These are the activations of a small neural network, seen along a few directions. Each row is one input.
Each table varies a few parts of the input and shows all the possible inputs, shuffled.
A made-up example of a description, with smaller parts first: ring(8) and (point or (values(2) and line(4)) or ring(9)).
Shared parts are said once, and a part with two or three values counts as separate values.
In the rows, 128 means zero.

Other details of the inputs vary at random and push rows far along three fixed directions, the same in every table; ignore that.

A family of inputs:
R1: [ 86 106 111  91 121 159  97 120 164 123 172]
R2: [130  81 139 165 114 187 149  88 142 107 204]
R3: [ 98 139 153  94 165 117 184 167 149 154 144]
R4: [139 125  88 126  90 139  60 125 121 122 119]
R5: [ 84 122 139  78 156 136 144 158 164 141 153]
R6: [180 151 112 169 122  85 105 123  80 144  49]
R7: [104 140  95  86 106 133  76 140 145 129 107]
R8: [132 105 112 135  88 140 116  88 135 113 137]
R9: [163 153 121 146 114  88  87 152 118 117  77]
R10: [133 109 126 161 118 147  90 117 148  91 148]
R11: [124 147 138 128 155  93 155 135 118 155  96]
R12: [167  87 151 196 101 153 161  86 143  83 194]
R13: [ 98 108 132 132 123 153 144 107 142 126 174]
R14: [ 92 134 129 112 139 134 130 140 142 138 128]
R15: [177 143  89 154  80 105  53 113  92 123  42]
R16: [127  76 165 128 136 172 195 113 153 104 226]
R17: [134 134 123 131 114 107 136 110 117 130 114]
R18: [ 90  98 123 120 116 173 125 105 161 117 187]
R19: [125 151 152 129 164  94 186 142 116 160 116]
R20: [138 157 152 128 174  99 167 158 103 153 113]
R21: [ 98 144  69  80 101 114  21 143 134 134  75]
R22: [ 98 108 163 106 171 163 163 148 154 117 182]
R23: [107  95 142 130 131 157 155 102 157 128 175]
R24: [153 144 137 135 146  99 156 149 104 138 103]
R25: [145 109 127 129 101 153 111 115 133 109 145]
R26: [159  97 108 157  90 148 110  90 119 109 152]
R27: [154  85 111 162  89 170 101  79 133 110 171]
R28: [109 113 107  97 131 148  79 145 143 120 139]
R29: [ 75 124 132  46 166 157 109 196 176 132 169]
R30: [168 150 132 181 121  93 149  95  93 155  64]
R31: [195 126 132 220 102 130 137  59  79 121  98]
R32: [107 178 150  90 194  76 150 233 142 145 109]
R33: [143  93 119 167 105 167 106  75 124 102 163]
R34: [139 162 173 151 194  78 183 180 125 143 116]
R35: [ 90 132 144  76 145 138 154 150 157 129 162]
R36: [145 110 120 151 113 155 104 105 129 120 135]
R37: [127  89 172 125 141 172 201 117 153 111 228]
R38: [157 131 115 183  96 116 108  71 100 128  69]
R39: [146 131 139 137 144 118 139 142 118 139 111]
R40: [105 164 153  66 172 102 149 198 128 141 129]
R41: [153 146 164 136 160 102 198 146 103 131 122]
R42: [158 152 177 148 171  89 226 143  92 139 132]
R43: [130 170  88 118 115 102  42 156  92 135  48]
R44: [169 105 127 195  94 125 163  66 111 135 120]
R45: [ 95 149 166  96 190 125 174 191 134 144 142]
R46: [115 128 135  94 132 144 131 150 138 114 163]
R47: [120 136 128 119 150 117 105 173 153 119 133]
R48: [ 92  67 123 101  91 205 121  90 191  95 229]
R49: [137 116 111 140  92 140 113  96 137 123 121]
R50: [122 117  92 115  79 140  75  98 137 106 116]
R51: [ 78 153 116  74 141 130  80 157 150 133  99]
R52: [116 175 121  93 136  77 120 159 108 140  67]
R53: [122 124  93 114  75 140  70  99 132 109 119]
R54: [152 156 140 129 146 106 155 151 107 142 105]
R55: [137 101 121 144  83 151 125  79 140 107 143]
R56: [179 106 124 199 108 130 136  72  95 123 130]
R57: [115 135 176 127 179 116 217 136 135 157 157]
R58: [116 153 144 127 155 113 153 127 121 144 107]
R59: [136  93 146 143 139 150 179 124 137 125 189]
R60: [ 94 123  94  65 115 157  49 172 161 120 134]
R61: [102 142 115 119 124 118 101 136 126 137  89]
R62: [111 122 110 127 116 137  93 102 133 121 115]
R63: [112 122  93 107 106 128  71 122 139 131 105]
R64: [ 93  97  97  88  98 164  85 118 169 111 164]
R65: [208 131 140 210 107  94 169  75  69 127  98]
R66: [131  99 154 124 128 162 163 123 145 105 186]
R67: [113 137  95  93  87 136  62 123 141 115  94]
R68: [123 149 134 127 153  91 149 133 114 155 101]
R69: [ 95 138  77 106  96 125  38 128 126 125  89]
R70: [129 160 160 132 168  88 208 153 113 167 111]
R71: [176 116 119 187 102 139 116  79 100 124 118]
R72: [129 122 135 146 137 137 133 134 119 125 126]
R73: [137 123 138 148 133 148 126 114 121 119 129]
R74: [ 68 142 112  65 149 128  86 158 150 130 124]
R75: [133 118 170 138 172 124 223 146 123 141 186]
R76: [105 175 120  54 147 106  79 202 128 130  79]
R77: [112 116 108 111 104 143 113 114 146 123 147]
R78: [ 72 171 141  65 182 101 130 183 137 151 107]
R79: [104 142 136 102 156 102 164 155 131 152 132]
R80: [187 125 135 178 102 115 141  95  92 120  98]
R81: [139 131 119 126 125 121 109 149 122 134 105]
R82: [152 129 174 160 174 116 207 134 111 145 135]
R83: [120  99 155 148 155 153 181 125 133 122 184]
R84: [ 85 149 103  63 137 111  87 176 147 144 102]
R85: [165 128 163 190 139 107 215  91 105 154 117]
R86: [141  89 117 173 101 161 118  84 119 108 167]
R87: [101 117 141 133 144 134 165 121 135 133 152]
R88: [151 151 142 186 148  95 142 146 108 123  98]
R89: [148 104  99 143  91 160  72  99 130 115 138]
R90: [171 143  79 156  87 100  39 110  86 131  49]
R91: [138 148 136 139 147 117 125 133 102 132 105]
R92: [141 164  95 129 124  99  48 140  90 126  35]
R93: [126 165 169 115 169  80 207 155 115 153 100]
R94: [179 127 127 200 100  97 170  67  85 139  99]
R95: [162 138 141 152 134 112 166 127 101 136 125]
R96: [129 128 127 130 118 120 139 118 132 133 111]
R97: [ 79  97 109  70 102 174  91 125 176 106 191]
R98: [ 83 140 118  71 145 124 120 166 152 143 141]
R99: [ 87 157 127  68 160 112 121 177 145 154 112]
R100: [122 155 118 105 113 113 109 133 124 129  92]
R101: [185 143 139 177 126 105 165 114  90 138  90]
R102: [152 120 116 136  94 148 102 107 121 106 132]
R103: [108  62 122 114 102 209 121 107 180 100 242]
R104: [133 123 106 127 107 128  67 150 150 101 125]
Description of these inputs: line(8) and (point or (values(2) and ring(6))).
- Changing only the line(8) part turns R45 into R101. The same change can be made to R14. Which row results? => R49
- Changing only the line(8) part turns R62 into R8. The same change can be made to R58. Which row results? => R35
- Changing only the line(8) part turns R18 into R99. The same change can be made to R87. Which row results? => R63
- Which other rows agree with R71 in the line(8) part? List them by row number. => R1, R11, R20, R23, R28, R30, R34, R36, R56, R57, R68, R82
- Change only the ring(6) part in R86. List by row number the other rows that result. => R2, R43, R45, R72, R83
- Start at R24 and move only the ring(6) part, one step at a time. The first step leads to R15. Which rows follow, in order? => R101, R54, R95, R26
- Change only the values(2) part in R59. List by row number the other rows that result. => R84
- Change only the values(2) part in R100. List by row number the other rows that result. => R102

A family of inputs:
R105: [ 98 127 129  94 132 126 128 147 156 118 153]
R106: [135 141 111 116 129 133  42 174 127 103  95]
R107: [133 141 135 147 136 118 123 121 121 133 110]
R108: [103 146 147 109 176 114 170 172 131 155 149]
R109: [131  90 104 119  91 173  87 100 156 115 168]
R110: [113 116 110  96 113 153  94 138 154 130 154]
R111: [143 103 152 164 122 156 186  83 123 121 167]
R112: [102 105 120  79 128 153 109 138 156 121 158]
R113: [157 111 110 119 108 151  72 148 131 100 140]
R114: [ 99 170 125  81 144 115 110 171 122 143  99]
R115: [177 136 130 171 111 102 155 107  95 150  92]
R116: [144 140 117 142 101 120 108  99  99 127  95]
R117: [138 122 163 165 161 120 210 112 115 140 170]
R118: [116 133 142 123 161 104 167 145 118 143 134]
R119: [ 83 143 127  68 147 112 120 179 157 124 127]
R120: [ 91 109 137 101 145 161 128 145 168 123 162]
R121: [172 144 142 188 136  95 151  98  92 137  72]
R122: [129 142 113 120 109 118 101 116 106 126  88]
R123: [120  82 103 143  94 168 105  94 144 116 173]
R124: [153 157 129 168 131 104 125 124 103 146  75]
R125: [ 93 114 123 101 140 145 130 150 149 135 173]
R126: [141 137 101 109 109 113  75 127 120 128  83]
R127: [112 114 104 114 121 138  85 122 134 120 138]
R128: [138 161 155 142 151  82 190 151 115 149 105]
R129: [104 130 148 114 175 128 173 158 138 146 166]
R130: [122 108 130 139 125 158 124 113 148 119 148]
R131: [131  98 113 144  81 171 114  80 132 112 159]
R132: [167 112 151 196 116 125 193  80 118 123 142]
R133: [140 103 113 153  89 143 106  82 137 101 140]
R134: [150 128 122 133 112 118 130 124 119 143 104]
R135: [ 88 146 141  82 158 115 144 172 156 129 151]
R136: [149 133 117 158 114 116  98 103 108 125  76]
R137: [134 138  86 136 101 113  62 123 106 134  71]
R138: [100 127 125 107 134 140 106 149 151 131 123]
R139: [116  94  99 129 105 160  82  96 145 111 168]
R140: [159 130 179 158 166 115 208 161 122 113 167]
R141: [154  98 151 181 108 155 195  70 114 125 163]
R142: [132  89 120 148  92 155 126  81 148  97 166]
R143: [156 109 145 159 121 136 169  92 125 131 161]
R144: [161 137 103 140 102 111  85 108 108 131  83]
R145: [141 139 124 151 130 119 107 115 117 129  99]
R146: [150 138  83 130 108 123  28 160 103 105  89]
R147: [103 158 106  90 148 103  84 176 122 146  82]
R148: [148 166 165 148 168  71 204 143 103 147 100]
R149: [140 138 106 115 115 118  92 134 123 138  90]
R150: [151 101 137 170 103 154 155  64 119 112 161]
R151: [102 103 127  81 129 151 124 140 159 123 170]
R152: [153 148 142 165 127  87 175 126 106 141  90]
R153: [136 148  98 127  98 124  71 115 106 128  78]
R154: [144 167 152 153 157  89 166 149 104 157  76]
R155: [156 144 127 169 129  89 145 110  86 144  91]
R156: [126 150 103 117 110 103  89 144 127 127  76]
R157: [120  99 127 128 109 164 128  89 138 106 166]
R158: [138 138 134 151 137 125 127 125 124 135 106]
R159: [131  90 119 125  97 164 118  96 149 114 177]
R160: [117 133 170 126 167 119 209 149 145 135 168]
R161: [131 140  99 102 111 119  76 144 125 139  80]
R162: [ 76 129 148  75 168 140 137 169 164 129 162]
R163: [ 83 149 140  75 158 121 142 188 162 135 150]
R164: [ 91 112 142  87 141 158 149 131 149 117 173]
R165: [124 100 129 133 106 167 141  93 134 115 160]
R166: [125 150 142 124 170  86 164 153 105 150 101]
R167: [100 177 146  81 167  97 145 175 114 148 102]
R168: [ 76 125 143  75 164 141 127 167 165 128 151]
R169: [173 113 139 167 109 156 128 110 101  95 153]
- What do these inputs look like to the network? => values(5) and (point or (values(2) and ring(6)))
- Changing only the values(5) part turns R139 into R148. The same change can be made to R118. Which row results? => R119
- Change only the values(2) part in R161. List by row number the other rows that result. => R112
- Change only the ring(6) part in R131. List by row number the other rows that result. => R111, R114, R141, R153, R165
- Change only the values(5) part in R138. List by row number the other rows that result. => R123, R134, R141, R152
- Change only the values(5) part in R164. List by row number the other rows that result. => R112, R136, R142, R166

A family of inputs:
R170: [153 120 151 115 161 117 153 173 134 107 177]
R171: [157  92 123 135 111 173  78 144 141  85 165]
R172: [ 94 156  99  79 111 117  65 150 156 136  87]
R173: [129 124 133 116 136 154 104 165 143 103 185]
R174: [174 151 154 160 151 118 130 171  91 123  98]
R175: [193 173 159 186 146  91 150 163  74 129  61]
R176: [133 172 123 100 129  66 131 155 111 151  54]
R177: [ 99 119 109  88 128 151 124 144 139 139 152]
R178: [ 95 172 125 115 154  99 124 156 111 152  83]
R179: [122 116  77 138  80 161  47  81 114 115 114]
R180: [152 128 117 175  86 107 124  69 117 124  93]
R181: [168 103 169 179 141 147 201 121 133 102 210]
R182: [188  58 129 188  85 186 111  85 140  65 190]
R183: [127 119 110 126  88 139 113  99 155 122 132]
R184: [183 160 159 173 148  99 157 160  96 119  79]
R185: [112 105 132 116 107 138 154 101 160 116 163]
R186: [ 92 133 129  96 135 135 116 126 140 126 126]
R187: [124 201  83  82 123  61  63 186  89 165   8]
R188: [ 93 106 100  79  94 142  82 128 161 116 150]
R189: [151  92 112 250 148 127  98  66 122 133 112]
R190: [184 132 128 190  99 119 144  58  89 137  85]
R191: [ 99 132 151 180 208 134 146 125 124 154 119]
R192: [128 114 144 195 163 135 137 134 122 167 117]
R193: [132 158 145 131 166 100 180 142  87 164  98]
R194: [104 130 131  70 143 145 124 144 149 141 138]
R195: [ 83 104 151 117 143 150 167 114 156 123 190]
R196: [100 157  87  82 108 108  67 165 129 141  80]
R197: [ 95  97 133  71 124 155 160 134 172 125 195]
R198: [200 148 103 179  97  98  65 135  89  97  37]
R199: [147 160 139 114 146  95 171 145 107 165  83]
R200: [ 92 119 151 127 159 155 176 122 135 129 176]
R201: [ 87 117 149 109 153 146 158 122 141 126 167]
R202: [103 132 164 116 159 108 211 141 142 138 160]
R203: [166 152 146 144 156 107 134 173  97 129 134]
R204: [197 121 177 185 164 108 207 138  96 124 172]
R205: [149  92  97 146  55 160  97  68 151 113 145]
R206: [154 118 151 167 132 118 188  84  94 142 131]
R207: [ 99 145  99  51 114 126  84 165 158 141 108]
R208: [104 131 159 135 152 109 193 124 137 138 150]
R209: [129 124 155 121 144 111 210 129 122 147 152]
R210: [ 85 151 145  87 155 124 146 153 153 142 127]
R211: [159 100 113 194  66 141 113  33 117 110 120]
R212: [ 96 142 129  92 136 138 112 135 144 134 118]
R213: [ 65 105 132  69 147 164 122 136 158 118 188]
R214: [ 74 132 100  39 131 133  79 172 148 134 125]
R215: [174 111 101 158  73 124 110  69 101 128  94]
R216: [102 108  85  86  88 163  39 101 146 108 127]
R217: [103 119 122 124 121 140 145 125 144 125 157]
R218: [ 94 140 123 125 137 125 134 135 136 136 131]
R219: [172  94  82 150  67 153  38 108 136  73 149]
R220: [112 146 142  79 158 110 148 152 122 149 113]
- What do these inputs look like to the network? => values(3) or (values(2) and ring(6)) or (line(4) and ring(9))
- Start at R215 and move only the ring(9) part, one step at a time. The first step leads to R197. Which rows follow, in order? => R176, R185, R180, R211, R186, R216, R220
- Start at R179 and move only the line(4) part, one step at a time. The first step leads to R213. Which rows follow, in order? => R216, R190
- Change only the ring(6) part in R198. List by row number the other rows that result. => R171, R174, R175, R182, R184
